A small network was trained on invented records. Each row is its activation on one of them, seen along a few directions.
After each row come some of the record's fields: Naf, Bukaz, Pov, Vebo, Verem.
A field that a record lacks is written absent.
Other fields move the rows too, some of them a lot.
(in the rows, 500 means zero)
Random noise pushes rows far along 14 fixed directions. That doesn't count. These rows show it; they differ only by the noise:
[541 476 517 507 491 263 401 468 554 511 475 606 459 517 394 529 632 574
 632 462 456 526 400 596 604 575 566 649 455 419 498 460 587]
[499 413 270 409 471 431 557 737 707 505 703 487 706 507 488 539 535 566
 492 544 541 551 598 532 461 494 632 432 239 705 505 276 559]
[443 321 423 284 266 661 540 167 562 530 567 677 288 505 414 296 545 592
 493 675 490 493 430 564 278 306 472 501 413 678 447 154 655]
[604 509 535 517 607 584 308 312 300 455 253 495 304 548 384 700 478 534
 499 345 459 559 364 642 663 492 543 468 553 479 294 661 646]
[511 427 614 378 533 791 557 452 392 515 387 571 210 397 559 511 408 507
 470 470 633 427 531 475 567 552 514 375 629 530 339 405 576]
[593 627 516 578 373 466 404 504 478 485 166 327 568 394 480 681 607 678
 596 362 604 598 399 610 485 594 550 363 699 581 357 677 548]
[392 504 642 504 590 655 358 302 477 510 236 650 232 510 527 589 486 391
 600 464 627 590 400 705 723 701 492 524 606 292 376 556 582]
[449 602 828 614 664 175 590 549 583 722 443 649 488 462 512 357 605 420
 680 349 548 510 546 483 673 843 467 729 571 217 721 693 366]
[505 512 445 563 374 385 499 651 305 584 525 133 563 390 617 398 547 845
 622 504 632 473 702 300 611 603 542 612 469 382 610 537 346]
[718 568 611 444 403 340 672 614 370 463 611 436 438 372 492 362 542 733
 534 553 444 316 641 272 500 393 509 500 596 384 539 410 463]
[552 383 485 384 656 366 671 605 634 609 802 758 585 604 357 437 490 367
 380 442 340 510 580 492 449 441 566 519 215 699 535 321 610]
[537 656 722 502 588 519 640 271 456 685 282 550 420 499 348 470 456 470
 421 343 421 541 468 484 309 601 350 437 564 583 624 736 447]
[495 533 424 479 533 630 409 452 457 375 465 311 738 458 596 337 501 586
 473 454 506 606 479 625 399 275 494 350 511 529 503 495 421]
[478 549 351 523 602 415 446 493 617 288 656 598 575 487 514 594 490 313
 508 645 338 382 463 665 550 281 545 574 406 468 368 367 588]
[588 564 554 565 474 164 545 542 417 453 616 453 631 399 467 393 647 628
 555 482 308 381 448 441 444 421 479 683 518 449 553 418 460]
[483 537 597 555 695 603 571 568 515 508 481 509 537 377 658 483 438 302
 502 381 580 404 577 555 588 445 552 430 637 552 354 626 476]

[620 479 549 368 594 614 580 508 421 443 465 493 389 432 520 477 541 633
 448 396 572 406 335 478 473 549 487 323 474 558 510 358 453]	{Naf: n2, Bukaz: w2, Pov: f1, Vebo: absent, Verem: b3}
[442 449 438 496 440 429 554 223 601 694 460 440 332 433 408 418 618 682
 608 532 555 445 393 475 352 671 397 735 332 604 721 470 426]	{Naf: n2, Bukaz: w1, Pov: absent, Vebo: absent, Verem: b5}
[278 472 447 513 515 438 378 736 709 475 485 477 883 390 596 405 543 450
 555 427 534 674 419 691 369 545 502 426 522 549 599 372 424]	{Naf: n2, Bukaz: w2, Pov: f1, Vebo: absent, Verem: b5}
[543 547 436 534 590 555 525 473 382 408 697 437 639 661 579 454 463 416
 375 583 438 629 611 609 640 318 493 439 285 344 409 439 497]	{Naf: n1, Bukaz: w1, Pov: absent, Vebo: absent, Verem: b2}
[476 498 453 433 507 472 661 233 732 510 599 616 271 395 553 482 605 468
 608 654 630 193 294 655 456 503 456 553 347 559 519 365 419]	{Naf: n1, Bukaz: w2, Pov: f1, Vebo: y4, Verem: b2}
[632 547 315 349 569 686 369 144 453 470 396 468 110 692 177 604 274 609
 445 608 364 401 566 356 410 340 437 524 347 483 727 731 536]	{Naf: n2, Bukaz: w2, Pov: f1, Vebo: absent, Verem: b1}
[574 510 530 410 602 715 550 705 438 363 628 576 555 551 525 507 352 392
 342 521 448 576 644 500 570 344 517 265 503 445 375 386 567]	{Naf: n1, Bukaz: w2, Pov: f1, Vebo: y2, Verem: b1}
[434 595 301 530 531 521 412 554 660 275 531 359 688 364 571 527 428 463
 552 621 476 332 476 555 356 275 476 424 529 530 553 489 387]	{Naf: n2, Bukaz: w2, Pov: f1, Vebo: absent, Verem: b4}
[197 343 430 488 415 478 367 740 500 545 576 530 575 555 573 552 499 502
 557 589 560 692 556 535 686 768 524 639 377 340 519 242 521]	{Naf: n1, Bukaz: w2, Pov: f1, Vebo: y3, Verem: b4}
[407 448 475 436 402 527 473 343 521 477 652 553 501 596 503 259 463 465
 485 672 399 510 598 412 380 320 442 589 463 392 660 423 455]	{Naf: n2, Bukaz: w2, Pov: f1, Vebo: absent, Verem: b2}
[474 503 404 467 612 646 567 499 574 385 600 555 309 437 592 597 402 330
 505 673 549 201 572 439 570 412 510 519 468 474 419 433 516]	{Naf: n2, Bukaz: w1, Pov: absent, Vebo: absent, Verem: b1}
[646 587 509 499 458 488 845 472 545 639 634 451 641 488 454 354 530 502
 459 530 476 527 782 430 388 334 433 359 388 579 506 560 480]	{Naf: n1, Bukaz: w2, Pov: f2, Vebo: y4, Verem: b4}
[400 491 514 470 792 666 381 524 602 510 351 534 520 508 427 598 328 383
 427 339 478 588 375 612 447 664 462 474 454 568 678 601 431]	{Naf: n1, Bukaz: w2, Pov: f1, Vebo: y3, Verem: b4}
[399 375 359 628 480 291 476 444 492 495 794 524 571 448 620 459 631 354
 597 587 461 296 427 612 602 265 597 762 378 588 255 395 565]	{Naf: n2, Bukaz: w2, Pov: f1, Vebo: absent, Verem: b1}
[511 364 493 534 269 427 514 637 613 728 488 479 548 487 525 369 559 538
 688 444 694 571 771 398 583 491 670 528 613 605 433 686 564]	{Naf: n1, Bukaz: w2, Pov: f1, Vebo: y3, Verem: b1}
[690 503 547 486 347 511 649 356 420 371 535 460 496 297 565 432 717 657
 480 521 501 427 257 640 373 326 461 406 607 658 211 245 595]	{Naf: n2, Bukaz: w2, Pov: f1, Vebo: absent, Verem: b5}
[553 422 677 549 266 400 614 520 472 649 519 712 426 553 479 432 581 428
 535 522 510 632 653 425 576 543 562 573 678 480 308 485 723]	{Naf: n2, Bukaz: w1, Pov: absent, Vebo: absent, Verem: b4}
[538 368 621 282 614 733 521 493 487 609 576 679 274 643 390 307 274 502
 380 486 500 597 707 349 520 462 491 431 458 386 718 474 513]	{Naf: n1, Bukaz: w1, Pov: absent, Vebo: absent, Verem: b5}
[514 666 459 578 201 349 566 554 498 454 381 294 614 379 488 550 581 716
 545 615 465 473 516 376 329 547 403 491 637 479 586 524 437]	{Naf: n1, Bukaz: w1, Pov: absent, Vebo: absent, Verem: b5}
[555 330 431 480 443 407 420 509 391 535 624 457 459 550 445 452 517 646
 483 473 448 508 510 395 540 453 596 668 416 581 506 426 561]	{Naf: n1, Bukaz: w1, Pov: absent, Vebo: absent, Verem: b5}
[596 482 735 338 302 488 665 498 655 506 476 701 438 385 507 253 637 633
 557 543 599 570 427 499 343 574 447 388 706 464 562 251 524]	{Naf: n1, Bukaz: w2, Pov: f1, Vebo: absent, Verem: b5}
[407 423 512 475 503 458 424 699 649 611 567 570 618 554 518 418 396 402
 486 449 518 592 615 386 433 564 577 566 573 594 657 608 469]	{Naf: n2, Bukaz: w2, Pov: f1, Vebo: absent, Verem: b3}
[503 490 496 441 513 640 549 393 509 634 444 475 447 583 461 481 470 520
 456 423 622 619 534 549 492 581 499 363 401 584 524 595 505]	{Naf: n2, Bukaz: w2, Pov: f1, Vebo: absent, Verem: b2}
[418 460 644 527 369 649 561 557 580 539 460 600 596 473 655 403 587 398
 530 509 668 751 581 627 589 600 520 418 649 456 306 392 602]	{Naf: n1, Bukaz: w2, Pov: f1, Vebo: y2, Verem: b5}
[579 391 561 453 477 502 457 258 363 521 480 537 476 563 440 356 619 601
 456 390 466 568 307 626 448 332 496 423 475 598 395 417 552]	{Naf: n1, Bukaz: w1, Pov: absent, Vebo: absent, Verem: b4}
[719 405 440 410 627 511 643 694 431 535 671 482 456 588 454 549 464 614
 424 417 539 412 674 334 658 436 645 362 300 594 442 506 548]	{Naf: n1, Bukaz: w2, Pov: f1, Vebo: y1, Verem: b4}
[575 407 706 419 367 482 584 432 482 584 451 757 413 518 329 407 532 459
 459 389 387 518 478 376 335 413 510 484 725 692 416 491 687]	{Naf: n1, Bukaz: w2, Pov: f2, Vebo: y2, Verem: b4}
[359 421 497 442 716 860 485 525 412 586 362 371 312 392 581 492 234 458
 405 394 591 328 565 266 377 655 454 511 583 684 696 639 323]	{Naf: n1, Bukaz: w1, Pov: absent, Vebo: absent, Verem: b1}
[516 515 496 558 482 528 455 426 359 555 428 393 478 573 487 557 462 521
 452 478 484 555 544 444 532 534 506 518 496 513 487 647 488]	{Naf: n1, Bukaz: w1, Pov: absent, Vebo: absent, Verem: b3}
[636 717 459 647 205 186 600 681 620 443 516 511 521 396 433 786 526 503
 609 706 396 375 664 361 488 477 572 609 701 492 342 574 641]	{Naf: n1, Bukaz: w2, Pov: f1, Vebo: y1, Verem: b4}
[681 571 514 426 562 354 471 374 643 465 504 553 312 495 357 512 535 654
 590 538 499 433 357 570 525 537 490 564 414 395 634 511 470]	{Naf: n1, Bukaz: w2, Pov: f1, Vebo: absent, Verem: b5}
[420 445 621 537 424 398 404 691 536 492 477 550 682 447 686 332 633 469
 649 424 651 623 486 589 650 545 598 467 680 329 440 459 484]	{Naf: n2, Bukaz: w2, Pov: f1, Vebo: absent, Verem: b3}
[476 358 594 538 325 478 661 533 265 724 616 345 643 379 568 269 597 672
 463 377 533 631 561 444 388 494 467 565 496 720 391 357 476]	{Naf: n1, Bukaz: w2, Pov: f1, Vebo: y3, Verem: b4}
[390 587 533 597 291 405 346 455 374 428 403 437 480 511 578 469 516 520
 584 673 455 529 525 464 545 490 452 642 678 215 521 535 473]	{Naf: n2, Bukaz: w1, Pov: absent, Vebo: absent, Verem: b3}
[435 559 456 531 672 678 555 558 375 398 568 393 402 475 674 672 444 459
 419 603 576 450 463 554 719 720 423 465 340 333 409 337 415]	{Naf: n2, Bukaz: w2, Pov: f1, Vebo: absent, Verem: b3}
[831 513 559 562 526 400 455 502 354 355 461 505 541 560 444 573 682 587
 527 375 415 570 420 575 676 372 595 437 579 440 275 583 679]	{Naf: n2, Bukaz: w1, Pov: absent, Vebo: absent, Verem: b1}
[521 499 466 474 565 609 529 697 496 491 438 332 631 328 533 485 424 568
 446 355 506 392 513 375 264 425 517 362 643 770 557 569 418]	{Naf: n2, Bukaz: w2, Pov: f1, Vebo: absent, Verem: b1}

Which values does each new row have?
[499 545 590 647 496 198 573 454 382 519 778 596 498 642 532 427 569 360
 529 678 332 468 666 445 753 409 489 807 418 172 449 495 539]	{Naf: n1, Bukaz: w1, Pov: absent, Vebo: absent, Verem: b4}
[609 769 449 543 570 561 507 361 723 293 292 281 653 324 565 467 542 562
 569 514 532 395 365 609 262 330 390 359 671 524 636 691 304]	{Naf: n1, Bukaz: w1, Pov: absent, Vebo: absent, Verem: b5}
[403 486 519 633 641 554 463 527 242 623 480 374 631 572 472 568 359 347
 318 311 335 596 611 430 472 484 461 538 459 613 457 714 510]	{Naf: n2, Bukaz: w1, Pov: absent, Vebo: absent, Verem: b2}
[549 526 323 493 558 609 462 637 565 526 507 390 573 720 492 648 412 530
 471 550 626 736 720 466 677 670 578 405 247 422 602 635 515]	{Naf: n2, Bukaz: w1, Pov: absent, Vebo: absent, Verem: b1}
[579 404 488 443 227 462 454 556 315 556 480 440 365 465 387 543 470 756
 458 510 437 502 530 344 416 425 524 524 606 616 426 384 609]	{Naf: n1, Bukaz: w1, Pov: absent, Vebo: absent, Verem: b5}
[761 562 652 459 425 344 692 383 523 622 489 419 487 441 423 267 671 757
 589 385 567 443 471 444 403 417 488 463 523 518 638 588 409]	{Naf: n1, Bukaz: w2, Pov: f1, Vebo: y3, Verem: b2}
[594 503 400 421 567 405 407 600 624 380 446 484 546 426 419 612 533 631
 494 430 438 371 246 488 341 519 516 472 492 686 637 423 446]	{Naf: n1, Bukaz: w1, Pov: absent, Vebo: absent, Verem: b3}
[495 438 541 426 785 592 480 535 468 632 412 440 468 565 420 479 397 576
 399 261 546 593 468 438 495 772 463 458 316 566 768 590 356]	{Naf: n1, Bukaz: w1, Pov: absent, Vebo: absent, Verem: b5}
[358 405 433 543 684 529 558 176 566 711 629 527 335 495 505 432 491 363
 533 479 522 381 427 601 502 526 442 739 250 674 541 561 456]	{Naf: n2, Bukaz: w2, Pov: f1, Vebo: absent, Verem: b5}
[601 392 386 348 376 855 478 308 592 617 309 399 365 627 478 466 525 716
 546 441 836 697 557 565 506 518 584 250 440 667 487 614 588]	{Naf: n1, Bukaz: w1, Pov: absent, Vebo: absent, Verem: b1}
[445 586 580 552 385 600 461 279 258 465 419 573 284 678 447 613 444 457
 408 672 416 642 499 524 635 600 411 603 491 241 385 481 599]	{Naf: n1, Bukaz: w2, Pov: f1, Vebo: y2, Verem: b1}
[480 396 577 457 480 509 457 677 522 590 446 548 448 540 532 513 498 573
 562 426 680 621 544 442 635 735 599 477 540 448 506 507 539]	{Naf: n2, Bukaz: w2, Pov: f1, Vebo: absent, Verem: b4}
[557 471 657 497 672 448 517 464 564 558 513 588 372 469 576 352 596 499
 639 393 666 473 458 563 712 616 548 568 540 319 562 541 446]	{Naf: n2, Bukaz: w2, Pov: f1, Vebo: absent, Verem: b5}
[489 524 457 494 488 463 311 743 564 506 493 519 373 611 461 653 237 449
 598 614 559 550 839 377 790 519 636 483 545 215 562 735 546]	{Naf: n2, Bukaz: w2, Pov: f1, Vebo: absent, Verem: b5}
[326 502 668 551 455 434 317 444 522 496 354 665 471 527 491 448 506 426
 581 514 444 700 375 607 514 684 432 671 664 256 565 469 532]	{Naf: n2, Bukaz: w2, Pov: f1, Vebo: absent, Verem: b4}
[535 715 463 612 448 540 676 649 536 448 590 433 565 523 604 676 436 410
 510 710 603 597 780 582 770 552 509 356 393 249 325 522 504]	{Naf: n1, Bukaz: w2, Pov: f1, Vebo: y2, Verem: b4}
[546 395 472 404 378 662 512 562 584 603 402 479 425 389 487 536 460 589
 530 416 705 552 554 499 443 506 580 314 601 765 386 527 592]	{Naf: n2, Bukaz: w2, Pov: f1, Vebo: absent, Verem: b5}
[509 458 417 457 440 641 584 672 468 537 617 295 478 432 659 390 435 665
 535 616 714 500 783 367 629 505 556 425 435 370 543 410 422]	{Naf: n2, Bukaz: w1, Pov: absent, Vebo: absent, Verem: b5}
